Each row below holds a small network's activations on one input, seen along a few directions.
In each table, some parts of the input vary, and every possible input appears once, in random order.
A made-up example of a description, with smaller parts first: line(4) and (point or ring(9) or (values(3) and ring(8))).
Shared parts are said once, and a part with two or three values counts as separate values.

Other details of the inputs vary at random and push rows far along two fixed directions, the same in every table; ignore that.

Rows:
row 1: -6  -13  -13  2  15  20  16  -14  -10  -15  2  -18  7
row 2: 3  -47  3  -32  -21  -4  -11  36  12  3  -14  33  -39
row 3: 7  3  -16  7  17  26  2  -9  18  1  -3  -13  12
row 4: 9  -8  -31  -8  31  12  -3  -14  0  -19  20  -3  16
row 5: 15  -38  19  -18  -41  6  -34  28  -2  8  -8  27  -35
row 6: 5  9  -20  29  13  -2  21  6  17  20  -9  -23  7
row 7: 9  6  -5  31  -4  12  7  -8  -7  6  -2  -26  8
row 8: 1  -1  -22  26  15  -13  27  3  7  17  -10  -28  7
row 9: 7  -6  -5  16  -3  9  5  -17  -14  -1  5  -29  14
row 10: 16  22  -22  17  14  16  15  -2  1  5  20  -5  -5
row 11: 11  16  -32  12  25  5  20  0  9  8  15  -6  -5
row 12: 10  8  -6  12  6  37  -2  -11  10  -1  2  -11  12
row 13: -48  64  58  0  -11  -53  3  -7  -5  3  -15  22  18
row 14: -41  71  47  -18  0  -45  2  -13  -12  -10  9  40  4
row 15: -44  48  48  -39  7  -37  -20  -25  -19  -38  16  39  26
row 16: 4  -3  -7  25  -2  1  14  -8  -17  2  1  -33  9
row 17: 13  -50  10  -22  -32  -23  -16  30  -3  13  -12  16  -33
row 18: 3  -7  -15  19  9  -9  19  -7  -11  5  -6  -32  10
row 19: 12  9  -9  13  5  34  -8  -11  9  3  -1  -13  16
row 20: 6  1  -2  15  1  34  -3  -18  -5  -8  6  -16  9
row 21: 2  -49  18  -27  -38  4  -15  30  -10  -7  -2  26  -42
row 22: -50  51  58  -28  -5  -39  -15  -24  -14  -18  -10  24  28
row 23: 15  -53  -1  -41  -15  -11  -28  27  -11  -14  14  36  -34
row 24: 17  7  -18  1  17  34  -13  -12  2  -19  24  1  15
row 25: 8  4  -19  8  16  22  -3  -8  17  6  -6  -15  15
row 26: 15  10  -8  20  1  24  -1  -9  11  9  -1  -17  16
row 27: 7  -37  5  -28  -23  6  -18  39  22  7  -13  36  -40
row 28: 18  -34  6  -20  -29  -12  -24  38  24  23  -17  28  -33
row 29: -46  55  44  -26  8  -57  -4  -18  11  -2  -21  27  31
row 30: 13  13  -10  28  1  15  7  -1  8  12  -5  -21  11
row 31: 0  1  -4  14  1  38  4  -15  -6  -14  6  -13  5
row 32: 11  3  -4  22  -4  20  -2  -16  -4  3  3  -22  13
row 33: 13  -35  5  -20  -32  -21  -3  35  -18  7  16  30  -56
row 34: 13  2  -29  -4  28  22  -9  -11  10  -16  20  0  15
row 35: 9  14  -10  35  2  9  16  5  8  18  -4  -22  7
row 36: 4  -6  -21  4  18  12  3  -12  6  2  -6  -18  16
row 37: 13  0  -13  4  11  31  -13  -19  -12  -25  28  -4  12
row 38: 8  -50  20  -25  -38  0  -22  27  -10  -1  -3  22  -39
row 39: 6  6  -35  8  27  -6  27  -4  -2  5  14  -10  -5
row 40: -1  -6  -15  27  8  -15  29  -1  -10  11  -5  -34  6
row 41: 0  -13  -11  3  14  15  9  -18  -9  -9  2  -22  11
row 42: -55  56  58  -6  -10  -65  10  -8  -14  -2  -13  16  19
row 43: 5  2  -28  9  21  -7  28  -9  -18  -1  20  -15  -6
row 44: 9  8  -20  23  12  4  11  1  17  14  -10  -22  10
row 45: 9  -48  6  -31  -21  -9  -18  33  12  9  -14  29  -36
row 46: 9  -52  10  -30  -28  -14  -23  29  -6  7  -12  21  -33
row 47: 5  8  -9  11  6  42  4  -8  10  -7  3  -8  9
row 48: -50  60  44  -19  9  -67  5  -10  8  1  -26  24  26
Each input here is: ring(6) and (values(2) or line(6)).
Question: Changing only the ring(6) part turns row 46 into row 25. The same change can be made to row 18. Which row results?
Answer: row 44
Question: Change only the ring(6) part in row 37. List by row number the other rows that result.
Answer: row 4, row 15, row 23, row 24, row 34
Question: List by row number the other rows that have the ring(6) part in common with row 4.
Answer: row 2, row 8, row 29, row 36, row 39, row 45, row 48
Question: Change only the values(2) part in row 34. List by row number the other rows that result.
Answer: row 11
Question: Change only the line(6) part in row 16. List by row number the other rows that result.
Answer: row 9, row 21, row 22, row 38, row 42

Rows:
row 49: 28  -6  -48  31  31  35  6  -15  21  3  6  -39  32
row 50: 10  -63  3  -30  -26  -7  -20  20  -12  3  -9  13  -35
row 51: -27  56  7  -5  32  -6  18  -39  -15  -24  23  1  29
row 52: 23  -50  -9  -29  -22  -2  -11  27  -17  -4  19  26  -48
row 53: -46  74  58  -48  2  -63  -21  -6  9  -5  -9  63  14
row 54: -36  53  14  3  26  5  19  -38  4  -14  -5  -8  34
row 55: 15  -15  -45  27  32  39  21  -19  -8  -19  21  -43  24
row 56: -6  30  -4  33  18  30  15  -42  -19  -19  15  -42  42
row 57: -46  32  66  -67  -15  -76  -24  3  -19  -22  3  74  -11
row 58: 27  1  -50  93  10  19  57  -14  -12  35  -4  -94  21
row 59: -6  -23  29  -34  -33  -11  -21  35  15  13  -21  46  -41
row 60: 1  -30  21  -32  -31  -17  -27  52  18  5  -10  56  -42
row 61: -20  66  3  1  33  -6  9  -33  2  -10  11  4  31
row 62: -21  65  22  20  11  9  0  -30  7  -5  -7  -9  41
row 63: 0  -16  19  -39  -26  -21  -17  32  -2  -1  8  55  -49
row 64: 28  -39  -12  19  -23  41  -4  12  -9  1  11  -18  -19
row 65: -45  69  54  -3  -4  -18  -5  -23  -2  -16  -6  20  29
row 66: 57  -37  -65  25  19  45  2  -4  8  14  21  -36  -4
row 67: 37  -35  -38  7  1  34  1  18  0  7  21  0  -33
row 68: 9  -17  41  -26  -49  -22  -45  35  19  20  -21  43  -27
row 69: 14  -44  -5  -15  -21  6  -13  41  12  0  1  28  -39
row 70: 23  -43  -7  -14  -22  5  -22  47  22  11  -8  30  -37
row 71: 26  -60  -24  21  -26  -39  22  64  10  40  -20  -12  -49
row 72: 36  -46  -37  35  -1  47  -1  -15  -25  -5  17  -53  6
row 73: 12  -49  -2  -19  -22  2  -13  39  5  -4  5  26  -36
row 74: -40  63  43  -24  13  -34  -10  -28  22  2  -25  20  39
row 75: 23  -4  -42  29  25  49  14  -21  16  11  -7  -46  23
row 76: -10  -33  31  -44  -32  -21  -18  26  -4  0  -14  39  -36
row 77: 34  -53  -55  24  20  41  11  -4  -11  -14  19  -43  5
row 78: 22  -49  -25  4  -7  39  7  8  -1  3  3  -17  -23
row 79: -25  63  24  22  11  12  4  -31  1  -9  -2  -9  39
row 80: 13  -63  3  -27  -26  -1  -15  23  -8  2  -8  14  -37
row 81: 29  -52  -53  20  19  33  6  -5  -15  -14  18  -42  7
row 82: -36  74  52  -6  -2  -23  -16  -21  11  -2  -19  19  39
row 83: -29  59  12  5  27  4  10  -35  14  -4  -14  -8  39
row 84: 9  -32  18  -36  -31  -23  -35  53  26  14  -19  52  -36
row 85: -27  47  27  11  13  -4  2  -43  -22  -24  6  -17  47
row 86: -53  61  35  13  9  -74  42  -13  1  27  -38  -13  23
row 87: -23  60  -11  37  36  -52  54  -23  -13  19  3  -37  24
row 88: 21  -16  -48  17  31  25  15  -34  -30  -18  34  -42  15
Question: Describe the family of inputs behind these rows.
Answer: line(4) and (point or line(9))
Question: Changing only the line(4) part turns row 67 into row 79. The same change can be made to row 57. Which row results?
Answer: row 85
Question: Changing only the line(4) part turns row 88 into row 72. The same change can be made to row 52. Which row results?
Answer: row 56
Question: List by row number the other rows that have the line(4) part in common with row 83.
Answer: row 50, row 54, row 59, row 74, row 75, row 76, row 78, row 80, row 86
Question: Change only the line(9) part in row 55. List by row number the other rows that result.
Answer: row 49, row 60, row 69, row 70, row 73, row 77, row 81, row 84

Rows:
row 89: 0  21  12  20  -6  19  -3  -15  3  3  -4  -15  20
row 90: 52  -62  -43  10  -18  15  -2  40  2  24  10  -5  -49
row 91: -3  8  -4  -1  14  11  4  -20  -6  -13  7  -11  18
row 92: -4  11  -11  12  17  1  10  -3  21  8  -15  -14  18
row 93: 39  -82  -28  -7  -20  27  -20  24  -8  1  5  -8  -34
row 94: -6  15  -7  7  14  13  9  -14  -1  -13  9  -7  13
row 95: 5  30  3  19  1  25  -5  -13  10  4  -1  -8  16
row 96: -7  13  -4  9  11  4  16  -14  -7  -3  7  -15  11
row 97: -7  11  -2  5  10  10  10  -20  -5  -11  7  -11  13
row 98: -33  37  71  -30  -37  -39  -33  19  11  2  -20  58  -6
row 99: -6  10  -4  15  7  -17  16  -13  -17  2  2  -22  13
row 100: -10  3  -3  11  11  -5  11  -9  9  9  -21  -21  19
row 101: -36  17  59  -57  -19  -52  -34  7  1  -13  -10  60  -3
row 102: -3  23  -12  8  18  11  14  -11  2  -1  10  -6  7
row 103: -3  12  -8  2  18  13  3  -14  -1  -15  9  -6  18
row 104: 15  -51  26  -45  -53  -39  -32  70  8  22  -9  69  -79
row 105: 41  -74  -32  6  -21  20  -4  39  20  28  -16  -12  -37
row 106: -37  29  77  -30  -43  -42  -31  12  0  2  -26  49  -6
row 107: -37  26  60  -39  -24  -67  -13  16  -4  1  -12  53  -15
row 108: 34  -74  -25  5  -27  22  1  33  -12  13  2  -12  -47
row 109: -1  7  -10  -2  19  12  -6  -17  1  -16  11  -5  22
row 110: -12  7  1  6  7  8  10  -20  -13  -13  2  -15  13
row 111: 45  -63  -36  -1  -18  38  -8  33  6  10  11  5  -48
row 112: 0  17  -15  8  20  4  9  -5  24  11  -14  -10  15
row 113: -9  9  -1  15  8  -9  17  -14  -16  -2  2  -20  10
row 114: -1  14  -8  14  10  -15  16  -12  -9  4  6  -18  13
row 115: -3  17  -8  17  15  -3  15  -8  -4  -3  8  -12  10
row 116: -7  17  -8  12  15  7  15  -9  -2  -5  9  -11  11
row 117: 2  13  -14  -5  23  15  -7  -19  4  -12  12  0  19
row 118: 1  18  -11  -2  21  16  2  -16  2  -10  10  -1  15
row 119: 0  18  -12  17  14  -11  15  -6  -5  1  8  -14  13
row 120: -8  3  -1  1  12  8  4  -20  -14  -16  2  -15  18
Question: Describe the family of inputs behind these rows.
Answer: line(4) and (values(2) or line(6))
Question: Changing only the line(4) part turns row 89 into row 98. The same change can be made to row 114. Which row results?
Answer: row 119
Question: A walk changes only the line(6) part. It starts at row 93 and steps to row 120. List the rest of the walk in order.
Answer: row 110, row 108, row 113, row 99
Question: List by row number the other rows that have the line(4) part in common with row 111.
Answer: row 90, row 95, row 102, row 104, row 112, row 117, row 118

Rows:
row 121: -11  -15  27  -52  -23  -58  -12  41  -8  0  14  67  -48
row 122: 14  -30  27  3  -53  -16  -8  40  -6  30  -18  7  -39
row 123: -50  62  45  -22  8  -57  10  -23  -29  -25  17  35  10
row 124: -33  73  33  20  0  -27  19  -10  -6  10  -7  5  20
row 125: -2  -46  32  -39  -48  -42  -15  34  -30  -8  4  41  -53
row 126: 46  -82  -41  -4  -11  64  -22  25  21  5  -4  -9  -23
row 127: 2  -12  -10  16  4  -4  14  5  25  20  -27  -24  3
row 128: 30  -51  -67  36  29  43  26  -25  -31  -17  18  -79  16
row 129: 56  -58  -51  32  -23  26  7  56  18  40  1  -15  -55
row 130: -4  48  -37  42  43  6  37  -31  23  16  -11  -43  47
row 131: -1  12  36  -21  -27  6  -32  12  2  -8  7  48  -22
row 132: -6  18  -16  29  30  55  -1  -54  -1  -21  2  -47  62
row 133: -36  81  48  -30  13  -18  -20  -15  16  -19  4  51  26
row 134: -42  44  -4  -1  60  -22  23  -55  -15  -26  4  -28  53
row 135: 23  -31  4  1  -29  43  -29  3  -5  -3  9  -1  -20
row 136: -36  61  -7  -9  58  -33  26  -47  -6  -22  14  -8  47
row 137: -12  -32  55  -27  -57  -52  -24  49  11  26  -41  37  -32
row 138: 60  -42  -76  25  25  85  1  -5  22  2  14  -37  6
Question: Changing only one part turns row 128 into row 125. The same change can be made to row 137. Which row results?
Answer: row 122
Question: Describe the family of inputs behind these rows.
Answer: values(3) and ring(6)
Question: Change only the values(3) part in row 129. List by row number the other rows that result.
Answer: row 121, row 133

Rows:
row 139: -23  39  22  -5  12  4  -5  -28  9  -11  -24  -5  39
row 140: 21  -50  -12  -24  -4  12  -11  22  -10  -16  14  22  -29
row 141: 5  28  13  -19  0  14  -29  3  19  -4  8  35  -1
row 142: 14  -45  -2  1  -27  -19  -4  32  -21  4  5  -3  -36
row 143: -39  60  -19  10  54  -62  43  -21  5  10  -9  -11  33
row 144: -22  56  16  -8  17  11  -16  -26  18  -13  5  22  32
row 145: 16  -36  4  1  -21  14  -18  11  11  15  -21  -8  -11
row 146: -16  17  27  -25  -10  -66  2  45  49  37  -37  42  -18
row 147: 17  -12  4  18  -29  14  -1  27  3  28  -10  -6  -21
row 148: -35  42  13  10  24  -28  23  -44  -25  -17  4  -23  46
row 149: 40  -78  -45  2  -2  35  6  10  -18  -5  11  -31  -20
row 150: 7  21  -21  23  35  53  0  -29  13  -14  5  -26  36
row 151: 46  -38  -30  46  -29  44  12  24  7  29  2  -21  -36
row 152: 33  -15  -36  60  4  48  15  -8  4  13  -1  -60  16
row 153: -20  -5  36  -35  -23  -5  -33  15  20  -3  -21  39  -10
row 154: -11  2  37  -11  -33  -22  -19  13  7  12  -26  19  0
row 155: 5  1  5  -36  -2  -10  -18  6  -5  -15  28  43  -21
row 156: -16  7  38  -16  -33  -50  2  26  -18  5  3  39  -43
row 157: -37  37  14  2  33  -22  17  -50  -20  -18  2  -22  43
row 158: -8  -5  17  -45  -12  -23  -21  15  -6  -18  17  54  -24
row 159: -6  35  -24  44  33  12  42  -35  -30  -5  23  -59  32
row 160: 28  -62  -54  8  13  47  12  -8  -13  -13  22  -37  -8
Question: Changing only one part turns row 154 into row 148. The same change can be made to row 153. Which row results?
Answer: row 160
Question: Describe the family of inputs behind these rows.
Answer: values(2) and (point or line(10))
Question: Change only the values(2) part in row 142. List by row number the other rows that result.
Answer: row 152

Rows:
row 161: -39  75  24  0  35  -7  -5  -51  3  -27  -1  -1  63
row 162: -37  66  25  0  29  0  3  -53  -17  -31  4  -11  60
row 163: -36  20  58  -44  -19  -37  -35  3  0  -14  -8  49  7
row 164: 60  -50  -65  30  13  75  2  -2  15  2  20  -40  -1
row 165: -42  70  28  19  23  -27  26  -40  -12  -7  -10  -22  50
row 166: 39  -10  -65  60  27  50  35  -11  15  17  7  -69  22
row 167: 42  -64  -19  -1  -39  11  -10  64  18  42  -15  20  -67
row 168: 46  -50  -55  54  -3  50  33  -3  -13  20  10  -64  -19
row 169: -12  -4  42  -57  -33  -87  -28  42  -15  3  8  75  -47
row 170: -31  41  56  -52  -13  -28  -33  8  16  -4  -11  69  -10
row 171: 3  21  -34  57  35  24  34  -35  -3  2  6  -72  46
row 172: 12  -48  22  -37  -49  0  -32  30  -10  1  1  40  -52
row 173: 37  -77  -44  4  -12  44  6  39  -8  -10  24  0  -51
row 174: -42  76  18  21  28  -30  17  -34  5  -5  -17  -17  54
row 175: 1  -66  7  -56  -23  -38  -12  44  4  11  -18  42  -54
Question: Describe the family of inputs behind these rows.
Answer: values(3) or (values(2) and line(6))
Question: Which other rows belong to the same alternative as row 173? List them by row number.
Answer: row 169, row 175
